x =
[[-2.19  0.41  1.37  0.84 -1.34 -1.34  1.43]
 [-2.23 -3.66  1.20 -0.46  2.51  2.51 -2.43]
 [-0.76 -1.65 -0.41  4.02  3.44  3.44 -0.66]
 [-0.26 -6.07 -0.10  1.27 -1.05 -1.05 -0.41]
 [-1.65  2.27 -3.49  2.08  2.03  2.03 -1.18]
 [ 3.84  1.51  1.75  1.72 -1.39 -1.39 -5.11]
 [-1.06 -1.08 -0.50 -0.75 -0.83 -0.83  1.55]]
Counting starts at 1.
The entry in row 1 and column 3: 1.37
The entry in row 1 and column 1: -2.19
The entry in the bottom-left corner: -1.06
Report the entry in row 1 and column 2.
A: 0.41
Report the entry at row 3, column 1.
A: -0.76
Report the bottom entry of the column that holds the largest entry.
A: -0.75
The entry just left of 4.02 -> -0.41
Report the entry in row 2 and column 1.
A: -2.23
Report the entry just left of the smallest entry.
A: -0.26
Report the entry directly above -6.07.
A: -1.65
The entry directly below the centre entry -> 2.08
The entry at the centre: 1.27
The smallest entry is -6.07
Report the entry at row 2, column 3.
A: 1.20
Report the entry at row 2, column 2.
A: -3.66
Report the entry in the top-right corner.
A: 1.43
Report the entry directly above 1.27.
A: 4.02
The entry just right of 3.84: 1.51
Report the entry directly above the largest entry.
A: -0.46
The entry directly below 1.43 is -2.43
Report the entry in the bottom-right corner.
A: 1.55

((0.00, -0.17, -1.77, 2.23, 6.95, 1.51, 6.57, 6.42, 2.20, 5.34, 3.53, -1.30, 2.74, -1.97, -2.94), (-3.44, -0.46, -2.35, 3.47, 6.87, 0.45, 6.56, 4.92, 1.63, 3.84, 7.32, -0.62, 5.18, 0.72, -4.33))
The entry just right of the largest entry -> -0.62
Read off the entry just left of 7.32.
Answer: 3.84
The entry just left of -2.94 is -1.97
The smallest entry is -4.33
The entry just left of 2.23 -> -1.77
Read off the entry just left of 0.45.
Answer: 6.87
The entry just left of -2.35: -0.46
The entry just right of 6.42 -> 2.20
Read off the entry just right of 4.92.
Answer: 1.63
Read off the entry just right of 2.23.
Answer: 6.95
Read off the entry just right of -1.77.
Answer: 2.23

W =
1.84	3.10	-0.34	1.70	0.27	0.01	1.37	-2.51	-1.32	-3.71	2.41
-2.18	3.10	1.19	-0.79	-0.33	0.47	-3.03	-0.01	1.73	1.07	2.06
-2.27	3.10	1.30	-2.82	-1.83	1.06	-0.93	-0.56	7.00	3.58	-0.51
-1.63	3.10	0.37	-1.36	-1.20	0.17	-1.48	1.20	1.54	2.14	-0.89
-2.17	3.10	1.42	0.24	0.75	0.49	-3.26	-1.50	0.55	-0.92	4.62
Counting starts at 1.
Which number is the entry just left of 0.24?
A: 1.42
The entry just right of the centre entry -> -0.93
Which number is the entry directly below 2.14?
A: -0.92
Which number is the entry directly below -0.33?
A: -1.83
Which number is the entry in row 3 and column 1?
A: -2.27
Which number is the top-right entry?
A: 2.41
The entry in row 1 and column 2 -> 3.10
Which number is the entry in the top-left corner?
A: 1.84
The entry directly above the largest entry: 1.73
The entry at row 2, column 1: -2.18
The entry in row 2 and column 3 is 1.19
Which number is the entry in the bottom-right corner?
A: 4.62
Which number is the entry directly above the centre entry?
A: 0.47
Which number is the entry at row 1, column 3?
A: -0.34
Which number is the entry just right of 2.14?
A: -0.89
The entry in the bottom-left corner: -2.17
Which number is the entry at row 3, column 2?
A: 3.10
Which number is the entry directly below the largest entry?
A: 1.54
The entry directly below 1.19 -> 1.30
The entry just right of 1.54: 2.14
The entry directly below -2.27: -1.63
The entry just right of 0.49 -> -3.26
The entry just right of 1.42: 0.24
The entry just left of 1.20 is -1.48
The entry just left of 0.55 is -1.50
Which number is the median of all entries?
A: 0.27
The bottom entry of the column that holds the largest entry is 0.55
Which number is the largest entry?
A: 7.00
The entry just left of -1.48 is 0.17

Questions about the table below.
1) Which number is the entry just left of 12.158?
2) Which number is the last entry, reading row by row?
3) Which number is the last entry of the smallest entry's row?
4) Which number is the second entry, reading row by row?
5) Which number is the entry just right of -4.505?
6) Which number is the smallest entry in the last row?
7) Which number is the entry just left of 23.012?
8) Which number is the entry directly above 0.198?
array([[-14.869,  19.385, -17.135, -14.406,  18.092],
       [ -9.432,   8.223, -14.170, -10.931,   8.638],
       [-16.714,  22.867, -18.246, -16.412,  21.468],
       [  4.749,  -4.505,   5.565,   4.559,  -4.498],
       [ 12.114,  -8.314,  17.870,  13.702,  -9.349],
       [-16.508,  18.154, -21.388, -17.310,  17.739],
       [  7.078,  -4.839,  10.200,   7.166,  -5.080],
       [  0.198,  10.147,   7.029,   3.409,   7.325],
       [-18.377,  24.455, -20.510, -18.075,  23.012],
       [  6.762,  -1.116,  12.278,   8.182,  -2.375],
       [ 19.647, -17.714,  26.476,  20.559, -18.000],
       [-11.009,  13.245, -13.872, -10.362,  12.158]])
1) -10.362
2) 12.158
3) 17.739
4) 19.385
5) 5.565
6) -13.872
7) -18.075
8) 7.078

Read these off the row that follows.
1) What is the entry just left of the largest entry?
2) What is the maximum?
3) What is the entry just left of -5.83?
3.77	-5.60	1.84	-6.26	2.33	-7.08	6.96	-2.38	6.87	0.88	-5.83	-3.93	-2.03	5.13	0.23	0.06
1) -7.08
2) 6.96
3) 0.88

Questions about the array below. Rows and columns are numbered from 1.
1) Which number is the top-left entry?
2) Which number is the entry just right of -0.26?
3) Which number is the entry in row 1 and column 2?
4) Which number is the entry just right of 2.52?
5) Which number is the bottom entry of the column that holds the largest entry?
6) Which number is the entry directly above the largest entry?
7) Which number is the entry directly below the largest entry?
8) Which number is the entry in row 2 and column 3?
3.48	-2.02	-4.43	0.22	-1.91	-0.10	3.94	1.56
1.05	-2.02	4.38	0.22	-1.92	-0.10	3.94	-3.14
3.48	-5.16	-4.43	0.22	-4.16	7.59	5.46	-3.14
3.48	-2.02	-1.68	-1.36	-1.92	-0.10	3.94	1.70
3.48	-2.02	-4.43	-0.26	1.52	-0.10	3.94	-3.14
3.48	-2.02	-5.03	0.22	-6.95	-0.10	3.35	1.43
3.48	-2.02	-4.43	0.22	-1.92	-0.10	3.94	-3.14
3.48	-2.02	-2.73	5.01	-1.92	-0.10	3.94	-1.37
2.52	-2.02	-4.43	0.22	-1.92	-0.10	3.94	-3.14
4.08	-2.02	0.38	0.22	-1.92	-0.10	2.10	-8.34
3.48	-2.02	-4.43	6.94	-1.92	-0.10	-2.03	-6.81
1) 3.48
2) 1.52
3) -2.02
4) -2.02
5) -0.10
6) -0.10
7) -0.10
8) 4.38

m =
[[57 53 57 62 47 62 52]
 [44 46 48 46 70 41 62]
 [59 63 58 32 69 29 43]
 [81 81 78 18 83  7 24]
 [26 28 32 68 53 69 81]]
Give the second entry on the diagonal from the top-right corner.
Answer: 41
The last entry, reading row by row: 81
The entry directly below 83: 53
The entry just left of 68 is 32
Give the 2nd smallest entry.
Answer: 18
The bottom-left entry is 26
Give the top-left entry.
Answer: 57
The top entry of the column that holds the largest entry: 47
The minimum: 7
The entry just right of the smallest entry: 24
Give the bottom entry of the column that holds the smallest entry.
Answer: 69
The 2nd entry on the main diagonal is 46
Give the first entry in the row that holds the largest entry.
Answer: 81
